A =
array([[ 0.033,  0.061, -0.032,  0.063, -0.152,  0.041,  0.031, -0.003,
         0.010, -0.072,  0.090, -0.113, -0.038, -0.039,  0.065],
       [ 0.033,  0.063, -0.032,  0.049,  0.000,  0.098, -0.096, -0.027,
        -0.037, -0.072,  0.008, -0.113,  0.008, -0.039,  0.065],
       [-0.128, -0.071, -0.032,  0.045,  0.269,  0.041, -0.178,  0.126,
         0.038, -0.072,  0.024, -0.201,  0.008,  0.053,  0.245],
       [ 0.033,  0.061, -0.133, -0.115,  0.050, -0.050,  0.031, -0.112,
        -0.037, -0.072,  0.106,  0.008,  0.008,  0.057, -0.097]])
A[0,0] => 0.033
A[0,10] => 0.090
A[:, 14] => [0.065, 0.065, 0.245, -0.097]
A[:, 4] => [-0.152, 0.000, 0.269, 0.050]
A[2,4] => 0.269
A[0] => [0.033, 0.061, -0.032, 0.063, -0.152, 0.041, 0.031, -0.003, 0.010, -0.072, 0.090, -0.113, -0.038, -0.039, 0.065]
A[2,5] => 0.041
A[:, 9] => [-0.072, -0.072, -0.072, -0.072]
A[1,3] => 0.049
A[2,8] => 0.038
A[3,14] => -0.097
A[:, 10] => [0.090, 0.008, 0.024, 0.106]
A[3] => [0.033, 0.061, -0.133, -0.115, 0.050, -0.050, 0.031, -0.112, -0.037, -0.072, 0.106, 0.008, 0.008, 0.057, -0.097]
A[0,11] => -0.113
A[1,6] => -0.096
A[3,11] => 0.008
A[1,14] => 0.065
A[1] => [0.033, 0.063, -0.032, 0.049, 0.000, 0.098, -0.096, -0.027, -0.037, -0.072, 0.008, -0.113, 0.008, -0.039, 0.065]
A[:, 7] => [-0.003, -0.027, 0.126, -0.112]
A[:, 2] => [-0.032, -0.032, -0.032, -0.133]
A[2,11] => -0.201
A[1,13] => -0.039
A[0,9] => -0.072
A[2,6] => -0.178
A[0,1] => 0.061
A[2] => [-0.128, -0.071, -0.032, 0.045, 0.269, 0.041, -0.178, 0.126, 0.038, -0.072, 0.024, -0.201, 0.008, 0.053, 0.245]
A[2,13] => 0.053
A[3,7] => -0.112
A[1,9] => -0.072
A[:, 8] => [0.010, -0.037, 0.038, -0.037]

B =
[[ -9.99 -14.75  10.19  -0.58 -11.30  10.60   0.41]
 [-26.44  -2.59  10.48  -7.10   0.67   1.44 -10.94]
 [-24.34  19.96   9.69   2.55   4.70  -3.03   3.37]
 [  0.74  -8.31  12.88 -11.95  -1.74  -0.58   2.21]
 [-16.78  19.22   8.95 -12.65 -15.79  -8.14  -3.67]
 [  0.80  -8.70  11.71   4.54  14.65  -3.88   0.43]
 [ 14.94 -28.39   1.04 -16.28  -6.12  -0.81 -16.29]
 [-14.67   3.09   8.33  19.17   5.20  -5.70  12.47]
 [ -7.10  14.76   9.33  -5.45  10.33 -18.34   7.99]]
Indices start at 0.
row 0 col 0	-9.99
row 1 col 3	-7.10
row 6 col 2	1.04
row 5 col 0	0.80
row 2 col 4	4.70
row 2 col 3	2.55
row 3 col 5	-0.58
row 7 col 6	12.47
row 8 col 4	10.33
row 0 col 5	10.60
row 3 col 6	2.21
row 7 col 1	3.09
row 0 col 6	0.41
row 7 col 5	-5.70
row 3 col 3	-11.95
row 8 col 0	-7.10
row 3 col 1	-8.31
row 1 col 5	1.44
row 0 col 2	10.19
row 5 col 6	0.43
row 4 col 2	8.95
row 2 col 6	3.37
row 6 col 3	-16.28
row 2 col 5	-3.03
row 8 col 5	-18.34
row 7 col 4	5.20
row 5 col 5	-3.88
row 2 col 0	-24.34
row 5 col 1	-8.70

a = array([322,  60, 758, 112, 571])
a[0]	322
a[-2]	112
a[-1]	571

m = array([ 1.39, -0.06,  0.59, -1.08, -0.38, -1.14])
m[-6]: 1.39
m[2]: 0.59
m[-2]: -0.38
m[-5]: -0.06

arr = [33, -6, -13, 15, -49, -8, -1, -17, 7, 11, -34]
arr[0]	33
arr[5]	-8
arr[9]	11
arr[1]	-6
arr[10]	-34
arr[6]	-1

x =
  2    2   -5   13  -15    5    5    3   -6    4   -3   26  -19   -7   -3
 -4    1   14   -2    2   -5   14   12    1    3    6    5   11  -28   22
-14   -6    3    3   22    1   -4    2   -2   18   16   -4   50   -8  -16
Rows and columns are counted from 0.
row 0 col 0 => 2
row 1 col 10 => 6
row 1 col 1 => 1
row 0 col 9 => 4
row 2 col 13 => -8
row 0 col 10 => -3
row 2 col 3 => 3
row 0 col 11 => 26
row 2 col 11 => -4
row 1 col 3 => -2
row 1 col 2 => 14
row 2 col 10 => 16
row 2 col 0 => -14
row 2 col 7 => 2

data = [-1.616  0.333  0.457 -1.755  0.036  1.290 -0.784  0.696 -0.716]
data[0]	-1.616
data[2]	0.457
data[1]	0.333
data[6]	-0.784
data[5]	1.290
